Each row below holds a small network's activations on one record, seen along a few directions.
After each row come some of the record's fields: M, T, Y, V, C, W, N, F.
Not every record has every field; a missing one is left out.
Other fields move the rows too, some of them a lot.
(in the rows, 500 means zero)
Random noise pushes rows far along 16 fixed directions. That doesn't count. These rows show it; they differ only by the noise:
[494 614 685 544 370 414 564 453 560 587 499 487 484 532 535 477 362 462
 472 677 515 659 354 586 571 620 514 294 367 487 514 358 702 560 481 571
 558]
[658 853 300 596 281 575 521 543 115 446 289 541 326 664 530 456 633 636
 472 726 520 438 279 496 561 498 524 684 513 532 534 418 620 325 650 453
 382]
[401 508 473 569 395 509 436 387 596 518 516 461 623 506 553 458 502 574
 520 525 546 382 501 506 416 577 570 420 481 472 563 613 495 492 389 536
 388]
[425 231 718 376 542 569 393 332 738 493 721 327 664 295 607 711 299 531
 647 399 452 541 685 629 521 586 625 281 524 497 656 741 571 500 413 625
 365]
[602 529 455 513 402 606 438 486 539 573 404 530 408 505 432 405 657 650
 631 528 474 269 389 446 496 440 390 572 559 606 351 534 454 382 482 374
 581]
[513 531 429 460 357 452 435 627 525 583 380 621 449 681 408 440 543 549
 452 461 566 237 524 471 726 566 376 607 567 388 242 447 519 394 585 273
 518]
[328 447 371 483 534 491 537 515 349 395 565 581 764 588 386 387 436 327
 533 382 530 537 399 625 314 510 392 435 230 415 423 341 567 609 477 443
 559]
[450 663 271 477 473 584 479 497 550 410 758 413 547 610 467 506 513 603
 262 457 393 788 485 501 589 489 528 579 665 213 634 503 626 351 391 640
 404]
[455 483 430 473 328 445 259 492 549 501 475 463 391 521 600 467 602 464
 382 392 411 466 388 563 546 470 596 517 602 375 538 471 639 445 537 593
 432]
[480 591 506 650 384 495 233 454 510 517 290 490 362 475 534 427 647 452
 584 281 400 447 279 554 330 494 599 503 414 547 586 524 439 758 614 620
 529]
[438 416 669 572 578 530 362 445 586 554 370 501 352 484 623 414 575 530
 549 521 474 545 487 641 521 489 496 501 530 504 648 544 397 636 398 531
 500]
[524 582 496 505 422 500 400 515 419 457 470 564 532 538 490 382 609 557
 390 430 416 370 310 530 539 448 437 517 598 292 564 445 463 438 584 546
 608]
[397 244 632 361 686 444 517 403 416 564 509 707 471 513 555 623 598 601
 551 712 551 441 625 647 802 445 488 654 870 506 436 695 380 207 490 204
 464]
[642 509 707 500 510 506 618 462 456 537 574 445 504 431 525 578 498 630
 503 631 467 492 472 512 570 444 444 466 619 561 423 558 462 489 616 564
 631]
[593 597 304 558 338 678 466 467 427 445 574 359 483 471 429 464 561 563
 541 488 337 639 408 449 333 406 490 489 484 550 468 497 549 366 403 558
 546]
[500 644 357 582 409 574 572 551 607 535 417 528 452 638 449 225 443 475
 440 619 565 669 367 534 496 536 428 359 390 317 629 352 513 446 322 608
 448]
[493 344 437 343 495 416 471 463 464 498 512 577 421 471 485 665 501 365
 565 444 463 688 447 626 599 444 632 546 581 599 372 554 611 454 667 460
 449]
[428 349 649 451 604 393 451 522 640 636 404 576 221 593 670 414 609 503
 399 689 579 572 517 668 757 453 455 603 673 481 471 436 552 511 423 453
 455]

[490 477 312 522 623 633 592 517 567 429 503 492 540 584 513 359 563 573
 452 578 573 553 645 444 441 460 448 656 492 509 516 511 356 487 256 451
 442]	M: m2 / T: t4 / Y: y1 / V: v3 / C: c4 / W: w1
[420 472 601 468 562 401 712 348 685 382 722 419 826 407 497 514 439 578
 309 519 488 613 549 414 374 564 483 448 318 624 438 492 498 816 289 500
 678]	M: m1 / V: v2 / C: c1 / W: w1
[846 626 658 581 506 735 720 579 257 321 543 189 510 422 582 752 267 683
 507 561 385 768 822 470 533 525 518 536 420 619 622 625 377 710 605 706
 450]	M: m2 / T: t2 / Y: y3 / V: v2 / C: c2 / W: w1
[377 709 449 585 511 439 549 390 511 501 336 711 575 627 491 426 492 540
 545 601 622 490 333 509 496 694 626 566 357 517 664 533 462 625 439 413
 395]	M: m2 / T: t4 / Y: y1 / W: w1
[536 386 642 461 599 557 331 630 497 545 359 566 289 510 569 314 658 578
 507 468 526 150 423 592 660 400 262 550 619 357 574 386 461 380 545 445
 549]	M: m2 / T: t2 / Y: y2 / W: w2 / N: n1 / F: f1
[509 571 463 613 463 434 672 417 523 484 586 373 648 448 612 391 561 555
 375 652 614 381 379 397 212 448 544 379 467 549 546 536 482 605 488 795
 450]	M: m1 / W: w1
[608 530 523 485 119 466 557 443 510 463 438 404 616 462 562 429 394 513
 385 651 377 508 509 402 460 587 535 336 271 588 377 342 653 438 288 405
 652]	M: m2 / T: t1 / Y: y1 / V: v3 / C: c2 / W: w2 / N: n1 / F: f1
[501 502 585 468 551 550 524 458 369 460 534 579 527 460 481 408 567 535
 532 595 363 549 285 565 454 405 366 494 483 513 547 388 546 455 415 454
 670]	M: m1 / W: w1
[342 700 618 543 517 332 359 289 484 570 708 507 679 430 507 813 537 572
 618 375 569 217 299 507 461 659 687 504 569 547 529 666 743 540 863 596
 377]	M: m2 / T: t1 / Y: y2 / V: v2 / C: c3 / W: w2 / N: n1 / F: f1
[402 638 477 653 351 338 726 499 565 543 378 678 792 645 442 282 404 536
 327 742 735 314 500 341 492 679 511 306 411 316 506 491 333 470 390 425
 489]	M: m1 / V: v3 / C: c4 / W: w2 / N: n1 / F: f1
[598 513 299 303 509 614 336 599 780 324 574 472 523 504 473 454 600 659
 307 123 381 385 479 386 597 453 466 718 562 290 592 506 495 580 443 566
 486]	M: m2 / T: t4 / Y: y1 / V: v1 / C: c2 / W: w1
[482 580 447 485 507 711 314 583 448 466 614 319 488 529 483 536 444 585
 607 297 490 308 580 531 513 546 398 507 500 326 611 521 650 369 562 561
 320]	M: m2 / T: t3 / Y: y2 / W: w1
[496 459 598 574 596 552 733 458 463 654 752 406 563 423 343 598 346 422
 703 709 544 685 566 465 407 468 392 256 530 585 319 490 524 264 481 469
 576]	M: m2 / T: t1 / Y: y1 / V: v3 / C: c1 / W: w1
[326 593 400 545 583 489 641 504 269 447 568 529 648 642 449 669 326 467
 535 564 672 546 636 553 551 668 540 491 423 431 577 569 565 482 605 426
 211]	M: m1 / W: w1
[469 510 513 497 496 418 484 364 497 505 345 753 486 436 489 498 657 519
 568 578 440 490 315 479 524 438 650 527 670 556 592 634 347 390 494 368
 570]	M: m2 / T: t4 / Y: y2 / V: v3 / C: c2 / W: w1
[450 732 532 505 640 475 488 433 603 477 471 697 579 591 425 496 586 652
 542 393 507 452 324 488 558 615 520 663 449 462 648 569 451 741 559 448
 551]	M: m2 / T: t4 / Y: y3 / W: w2 / N: n1 / F: f2
[636 446 367 542 366 683 407 541 552 493 452 311 398 434 522 447 494 529
 578 423 420 525 596 451 398 448 489 458 457 590 498 524 484 419 388 550
 450]	M: m2 / T: t1 / Y: y2 / V: v2 / C: c1 / W: w2 / N: n1 / F: f2
[663 455 465 516 154 570 364 504 505 353 291 319 512 363 648 456 446 498
 486 357 381 315 535 447 313 511 631 389 266 599 574 501 513 636 438 616
 469]	M: m2 / T: t4 / Y: y2 / V: v1 / C: c2 / W: w1
[528 560 565 448 541 353 545 448 323 422 380 754 555 512 580 457 580 532
 324 633 489 493 338 572 682 471 589 583 714 325 707 546 336 416 647 518
 574]	M: m1 / W: w2 / N: n1 / F: f1
[717 516 539 382 523 554 683 480 430 392 473 572 611 438 505 443 549 660
 442 601 454 453 436 443 557 406 424 595 554 582 519 492 399 496 493 470
 679]	M: m1 / V: v2 / C: c1 / W: w1
[664 483 510 375 344 394 541 514 337 344 335 524 520 489 560 622 412 415
 435 420 427 581 567 510 569 586 642 632 258 718 324 434 562 769 664 410
 591]	M: m1 / V: v3 / C: c3 / W: w2 / N: n1 / F: f1
[436 500 258 463 499 568 461 476 381 407 668 408 590 537 508 509 594 518
 455 519 486 456 529 460 379 438 494 656 504 519 421 419 667 346 408 443
 432]	M: m2 / T: t1 / Y: y1 / V: v3 / C: c4 / W: w1
[368 417 271 368 364 433 409 455 355 273 445 607 762 514 482 549 375 337
 476 308 450 558 495 525 440 608 712 448 316 397 615 512 568 492 476 414
 349]	M: m2 / T: t2 / Y: y1 / W: w1
[414 171 591 313 783 432 634 423 473 457 461 704 537 395 518 580 414 336
 645 566 615 650 534 690 545 454 562 466 489 586 575 579 391 557 532 415
 426]	M: m1 / V: v1 / C: c2 / W: w1
[324 426 281 462 500 367 558 457 752 710 674 668 626 604 259 482 574 476
 586 516 651 349 502 391 512 522 466 486 621 536 130 574 521 280 436 271
 483]	M: m2 / T: t2 / Y: y3 / V: v1 / C: c1 / W: w2 / N: n1 / F: f2
[449 386 322 556 697 484 549 654 486 523 473 590 599 609 431 322 693 477
 509 357 711 103 554 437 327 367 327 700 506 515 242 509 256 649 639 456
 506]	M: m2 / T: t4 / Y: y1 / V: v1 / C: c4 / W: w2 / N: n1 / F: f2
[237 426 687 568 648 506 304 396 463 468 565 472 609 512 574 691 471 579
 557 413 478 437 739 595 550 639 574 580 546 464 669 688 452 584 374 322
 356]	M: m2 / T: t3 / Y: y3 / V: v2 / C: c2 / W: w1
[614 462 619 346 570 423 680 469 513 523 638 506 496 494 533 623 503 626
 446 660 543 514 513 522 691 473 471 596 646 605 362 557 598 432 606 478
 546]	M: m2 / T: t3 / Y: y3 / W: w2 / N: n1 / F: f1
[354 517 363 323 663 521 498 508 484 500 501 838 639 653 302 476 517 480
 676 392 611 409 342 591 654 585 385 637 425 419 439 463 582 417 496 185
 498]	M: m2 / T: t3 / Y: y1 / W: w1
[468 360 439 409 134 421 369 512 567 563 449 484 603 529 598 529 416 464
 449 572 546 158 619 434 613 612 613 368 555 422 350 528 692 150 419 353
 341]	M: m2 / T: t4 / Y: y1 / V: v1 / C: c4 / W: w1
[364 566 451 535 728 457 708 463 532 445 557 517 629 600 581 485 452 530
 473 605 729 569 563 565 408 595 524 584 317 589 597 556 499 785 436 563
 283]	M: m1 / W: w2 / N: n1 / F: f2
[573 526 549 635 418 561 494 495 373 475 133 678 547 517 410 454 452 539
 636 460 440 440 574 454 538 622 521 465 430 471 604 662  87 568 442 276
 605]	M: m2 / T: t1 / Y: y1 / W: w1
[286 430 339 515 797 548 522 382 425 467 637 559 631 501 477 615 592 500
 656 427 595 541 550 592 347 460 561 642 558 577 581 689 420 508 523 478
 301]	M: m2 / T: t1 / Y: y2 / V: v2 / C: c2 / W: w2 / N: n1 / F: f2
[519 349 439 638 328 483 460 578 204 503 462 362 365 493 581 442 676 412
 460 623 376 451 504 474 268 246 422 493 575 626 237 434 481 336 463 466
 592]	M: m2 / T: t4 / Y: y3 / W: w1
[614 563 698 601 708 496 512 527 442 562 446 428 288 439 571 619 610 552
 521 424 503 540 524 536 552 419 477 650 622 609 518 575 296 756 790 645
 590]	M: m2 / T: t1 / Y: y2 / V: v2 / C: c1 / W: w2 / N: n2 / F: f1
[434 314 236 329 595 491 583 564 508 547 604 534 411 610 478 393 624 421
 487 580 683 349 516 551 513 373 347 644 493 575 208 333 692 290 485 400
 354]	M: m2 / T: t2 / Y: y1 / V: v1 / C: c2 / W: w2 / N: n1 / F: f1
[524 391 132 314 581 539 552 502 591 409 461 641 520 470 373 385 543 295
 661 362 558 620 307 536 315 359 562 567 328 665 448 447 583 557 509 560
 392]	M: m1 / V: v2 / C: c3 / W: w1
[601 590 364 661 523 631 531 713 375 553 401 347 283 589 525 344 499 448
 521 539 642 439 510 464 411 383 388 397 539 321 618 411 424 388 638 764
 274]	M: m2 / T: t1 / Y: y1 / W: w1

Which values does each new row have?
[720 715 717 571 493 579 623 507 267 465 586 358 471 394 575 633 456 651
 472 663 431 544 469 448 564 458 503 432 648 464 673 521 501 418 681 688
 572]	M: m1 / V: v3 / C: c1 / W: w1
[648 426 577 425 472 446 602 491 420 396 364 594 572 399 533 548 356 409
 459 456 510 564 510 562 567 502 642 355 528 395 692 619 253 540 725 668
 483]	M: m1 / V: v1 / C: c2 / W: w2 / N: n1 / F: f1
[460 539 324 444 201 400 501 382 610 479 523 458 561 558 615 557 527 624
 359 592 526 457 568 424 543 611 678 613 473 654 318 589 709 482 331 380
 355]	M: m2 / T: t3 / Y: y2 / W: w1
[461 346 492 469 510 440 363 566 352 489 601 376 408 477 537 610 526 324
 461 325 415 507 548 592 483 392 468 515 579 462 334 422 630 456 704 558
 539]	M: m2 / T: t1 / Y: y2 / W: w1
[821 364 824 400 343 653 485 476 376 334 504 245 556 236 630 672 443 775
 453 507 201 287 663 412 568 435 412 462 561 620 503 626 441 447 479 450
 734]	M: m1 / W: w1
[573 643 484 409 531 434 347 609 261 356 463 605 386 569 497 628 660 544
 332 266 359 423 354 548 680 463 490 833 621 376 483 419 567 638 835 468
 585]	M: m1 / V: v1 / C: c2 / W: w1
[398 399 603 445 390 410 295 367 654 487 465 621 647 413 478 483 568 484
 516 330 342 371 453 454 470 579 550 519 458 572 397 527 463 588 336 246
 744]	M: m1 / V: v3 / C: c1 / W: w1
[472 538 237 447 475 358 333 490 530 531 558 588 284 504 441 529 774 323
 460 253 376 629 183 493 402 281 646 664 703 553 343 448 649 491 774 637
 548]	M: m2 / T: t4 / Y: y2 / W: w1
[507 523 711 554 318 332 439 492 525 618 411 513 446 440 597 537 467 483
 407 621 506 313 398 474 616 566 599 261 678 347 584 553 527 336 618 612
 459]	M: m1 / W: w1
[551 267 402 275 473 426 442 552 721 463 471 606 460 406 441 364 574 385
 359 303 433 416 381 485 563 372 474 446 583 352 470 431 456 401 514 538
 598]	M: m1 / V: v1 / C: c2 / W: w2 / N: n1 / F: f1
[754 332 780 255 562 509 503 661 300 320 352 579 502 449 709 527 398 551
 392 485 439 388 498 688 810 410 436 521 607 253 750 493 458 513 724 617
 507]	M: m2 / T: t4 / Y: y3 / W: w1
[549 520 535 510 649 539 422 580 514 600 458 480 180 564 518 738 580 592
 498 480 475 625 758 506 798 500 522 768 795 533 458 660 418 455 618 403
 382]	M: m1 / V: v2 / C: c2 / W: w2 / N: n1 / F: f1
[348 322 300 469 447 499 459 463 603 489 503 530 532 468 504 403 466 311
 507 483 554 586 477 529 358 470 621 305 479 428 611 505 505 320 318 563
 316]	M: m1 / V: v1 / C: c2 / W: w1
[377 304 368 361 337 317 514 396 506 536 410 794 649 481 446 364 530 312
 511 671 570 385 293 519 483 476 620 328 550 468 461 459 539 131 403 311
 530]	M: m1 / V: v1 / C: c4 / W: w2 / N: n1 / F: f1
[420 474 389 488 476 419 499 579 576 621 408 602 369 538 374 457 456 331
 605 503 654 408 396 509 538 543 497 345 505 455 438 445 560 343 620 493
 350]	M: m1 / W: w1
[580 603 475 555 424 525 674 553 465 537 566 509 653 510 260 526 314 479
 557 509 507 564 506 366 484 515 431 310 468 439 394 513 374 375 535 460
 622]	M: m2 / T: t3 / Y: y3 / W: w1
[438 633 449 524 595 527 569 423 434 474 546 600 575 550 487 451 579 623
 457 604 548 494 388 508 531 516 508 533 613 361 705 592 434 391 502 542
 427]	M: m1 / W: w2 / N: n1 / F: f1
[499 493 439 490 461 717 435 510 469 613 538 424 310 526 420 568 446 575
 763 643 507 457 591 515 573 572 391 489 503 597 444 509 680 165 339 275
 345]	M: m1 / W: w1
[451 648 630 506 600 555 437 391 458 514 673 356 342 440 560 758 533 617
 569 556 469 599 475 541 596 568 569 596 563 665 611 519 755 493 580 501
 390]	M: m1 / V: v2 / C: c1 / W: w1
